Each row below holds a small network's activations on one input, seen along a few directions.
Each table varies a few parts of the input and shows all the possible inputs, shuffled.
Descriptions start from the smaller parts, as in this example, which fits no table here: one of 8 places around a ring, together with either a single point or (one of 2 separate values, together with one of 4 places along a line) or one of 9 places around a ring.
Shared parts are said once, and a part with two or three values counts as separate values.

Other details of the inputs shift rows strongly along two fixed directions, in all tables alike. That doesn't count.

A family of inputs:
x1: [  6   8 -20   8  31 -17  15  -2 -18   7   4 -11  -2 -34 -26]
x2: [  5  58   3 -25  -7 -32 -29   7   7  -9  15  -6 -19 -18  13]
x3: [ 10 -13 -48  37   1 -14  62  18  -9 -16  -2  -1  15 -41 -22]
x4: [  8 -41 -23  18 -11  24  37   6   2  -4  -8 -25   2   2  -3]
x5: [-23  58  38 -45  17   1 -82  -2  16  11  19 -16 -29  36  36]
x6: [  8  44  -4   2  19 -23 -38   1  10  -5  13 -20 -20 -22  11]
x7: [-11 -30 -10  26 -14  23  16   0 -15  -5  -2   8  17   8 -14]
x8: [-17  47  -9 -24   5 -37 -33   9   2   0  22   3  -5 -18  -3]
x9: [-14 -30  39   4 -43  55 -31 -14   0  -7 -14  29   4  62  15]
x10: [-14 -18 -43  28   6 -16  45  18 -14  -6   2  14  21 -25 -24]
x11: [  4  26   0 -10  28 -22 -15  -4 -16   9   2  -9 -14 -20  -7]
x12: [ -7 -33  37   0 -12  57  -8 -23  28   6 -12  17 -18  62   0]
x13: [ -7 -18  -7  18  12 -37  52  -3  -2  24   7 -14  31 -55  12]
x14: [ -3 -28  31 -13 -40  42 -10 -27  19  -6 -14  51  -9  49  -2]
x15: [-17 -29  38   9 -34  46 -32 -14  17 -16 -15  38   4  64  10]
x16: [ 10 -37   5   5  -7  25  26  -7 -15  -6 -28  21  10  18 -11]
x17: [  2  -4   4 -12  18 -39  27  -7  -5  16  14 -15  33 -38  31]
x18: [  2 -23 -43  24  19 -16  62   7 -16  -2  -8  15  11 -39 -36]
x19: [ -3  48   7 -38  14 -29 -35  -7   7   4  12   8 -21 -19  -7]
x20: [ 14  28 -22  -6  -9 -25  17  12  -8  -9   8  -4  -2 -26   2]
x21: [  6  24 -12  -6  37 -22  -3  -3  -3  16   6 -24 -10 -17 -20]
x22: [-15  58  30 -35  15 -21 -77   3   2  -3   6   1 -15  15  26]
x23: [-14  42  -2 -12  22 -30 -37   8  -5  13  14 -23 -10  -1   7]
x24: [-10  44  -2 -13  22 -26 -38   7 -18   6  14 -11  -6 -10  13]
x25: [  2 -38  21  14 -11  33   7 -18   7 -10 -24  32  -1  34 -12]
x26: [  7 -17  29  -4 -63  50  -8 -14  22 -22  -8  30   1  45   6]
x27: [-11  17 -23  -5   7 -22   4  20 -17   0   2   9  11 -19  -2]
x28: [ 12 -55  70  -1 -41  43  -8 -12  25  11   5  25  16  37  30]
x29: [  2  33  -2 -26  22 -22 -10   6 -10   5  -6  10 -10 -23  -3]
x30: [ 15 -21 -44  36   5 -12  54  15 -15 -18  -7 -18  17 -40 -25]
x31: [ -7  -1 -47   4  -2 -31  37  19 -27   3   6   7  17 -29 -14]
x32: [ 10 -14 -30  23 -24  -3  47   5  -1 -16   3  10   7 -15 -14]
x33: [-20 -39  -4  14 -14  33  23   3  -6   4  -3  -4   5  30  -3]
x34: [  2 -34  -1  -6 -30  19  29 -10  -8   0 -18  33   2  12 -15]
x35: [-13 -30 -22  16 -19   9  33  15 -17  -7 -11  22  23  -1 -13]
x36: [  2  -4 -32   6  20 -18  41   8 -15  -2  -4   6   8 -43 -34]
x37: [-16  39   1 -12  21 -36 -36  12 -10  -5   6  -8  -5 -13   6]
x38: [-12 -31   2  18 -21  35   7  -5   1   2  -6   4  13  37 -10]
x39: [  0 -33  33   4 -36  67 -28 -18  42  -8 -13   5 -18  61  20]
x40: [-24   8 -22  14  26 -12   8   9   2  10  17 -18 -10  -7  -6]
x41: [ -1  -9 -24   5  33  -3  36   2  -4  11   6 -24  -6 -18 -27]
x42: [ 15 -32  -4  25 -28  38  13  -7   1 -14 -11   0   9   9  -5]
x43: [  3 -39  13   6 -30  60  -4 -11  27  -9 -10  -8  -5  39   7]
x44: [ 10  30  -6  -1  11 -28 -14  11  -3 -15  -1 -20  -8 -24   5]
x45: [  1  38   9 -19  35 -28 -31  -3   0  -2   2  -6 -15 -20 -10]
x46: [-12  -6 -42  33  21 -23  33  12 -13  11   8 -16   8 -17 -21]
x47: [ 14 -35   1   4  -4  30  28 -11 -10  11 -19   4   7  32 -11]
x48: [  1  38  10 -22  33 -33 -30   0  -7   1  -4  -5 -17 -19  -3]
x49: [ 10 -26 -33  18  20 -10  53   2 -23  15 -10 -16   8 -15 -30]
x50: [ 20 -47  -4  19   9 -27  60  16 -13  17  20  -9  29 -42   6]
x51: [ -2  57  36 -30  31 -15 -73 -17  27  17   9  -8 -37  23  10]
x52: [-18  44   6  -2  22 -24 -49   1   2   4  18  -3 -15  -4   8]
x53: [-20 -30 -29  24   6  15  40   9  -8   4   7 -15  10  -1 -19]
x54: [ -4 -36  39 -13 -18  58  -7 -19  15   5 -16  10 -13  62   4]
x55: [ 12  64  37 -34   3  -5 -86  -7  15  -6   9 -15 -28  13  38]
x56: [-16 -29  41   2 -39  52 -31 -13  12 -18 -15  32  10  60   5]
x57: [ -9 -21 -54  18  -9 -27  57  20 -29   0   3   8  22 -32 -25]
x58: [ 14 -34  12  17 -39  45   2  -9   1 -15 -17   6   4  27   8]
x59: [ -6  10  15 -17  17 -45   9  -8   2  18  16 -18  23 -41  32]
x60: [  6  73  36 -40  -4 -10 -73   5  20 -11   5   2 -25   6  34]
x61: [  5 -37 -14   5  12  24  49  -2 -12  10  -9  -8   3  14 -14]
x62: [ 19 -16 -34  25   1  -9  46  14 -20 -16 -12 -14  14 -26  -9]
x63: [ -4  43   4 -30  25 -31 -26   5  -3   4  -1   6 -17 -27  -2]
x64: [ 11 -33  29  -3 -21  50  -3 -20  -8   1 -22  26   1  44   2]
x65: [-18 -25  28  -5 -53  41 -25 -15  20 -10  -4  49   3  61   8]
x66: [ 15 -35  -9  21 -25  37  15  -6  11  -5 -13 -12   8  20  -6]
x67: [  2  27  -2   1  35 -23 -16  -8  -3   9   7  -3 -18 -18 -10]
x68: [ 18  31  53 -40  24 -37 -50   4  16  18  38  -9  -4 -10  49]
x69: [ 23 -29 -42  25  -3   4  49   8 -14   0 -10 -27  15 -11  -9]
x70: [  6 -19  39  -3 -57  55 -15  -7  19 -23 -22  32   1  49  16]
x71: [ -8 -28  25   0 -33  50 -16 -11   2   4 -13  15   9  68  14]
x72: [  8 -19 -37  -1  -1 -16  57   4 -27   6  -9  14   8 -28 -24]
x73: [-12 -25 -37  23  -6  -2  44  17 -17  -9  -1  13  27 -21 -27]
x74: [  7  43  -1   0  21 -30 -33   5  13 -15   7 -16 -17 -21   8]
x75: [-10  26  24 -20  19 -45 -10 -10  11  20  19 -20  16 -45  31]
x76: [  1  71  36 -36  -3  -8 -76   1  29 -16  12   0 -24   2  22]
x77: [  6  40   3 -27  20 -10 -40   5  16   2  12 -39 -25  -2  26]
x78: [ 16  -5 -35  17   7 -14  24  10  -7   1  -3 -35   3 -21  -7]
x79: [ 11   7  23   3  22 -42   0  14  10  27  29 -11   2 -42  20]
x80: [ 12  11 -28  18  15 -17   2   5  10   3   4 -30  -8 -18  -3]
Each input here is: one of 4 places along a line, together with either one of 2 separate values or (one of 3 separate values, together with one of 6 places along a line).
Changing only the place on the line of 4 turns x74 into x62. The same change can be made to x51. Which row results? -> x47
Changing only the place on the line of 4 turns x71 into x46. The same change can be made to x31. Which row results? -> x65
Which other rows does x70 become when the choice among 3 separate values takes its other values? List them by row number. -> x35, x63
Which other rows does x79 become when the choice among 2 separate values takes its other values? List them by row number. -> x13
Which other rows does x78 become when the choice among 3 separate values takes its other values? List them by row number. -> x23, x49
Start at x8 and move only the place on the line of 6, one step at a time. The first step leads to x73. Which rows follow, in order? -> x56, x7, x38, x53
Which other rows does x17 become when the choice among 2 separate values takes its other values? List them by row number. -> x68
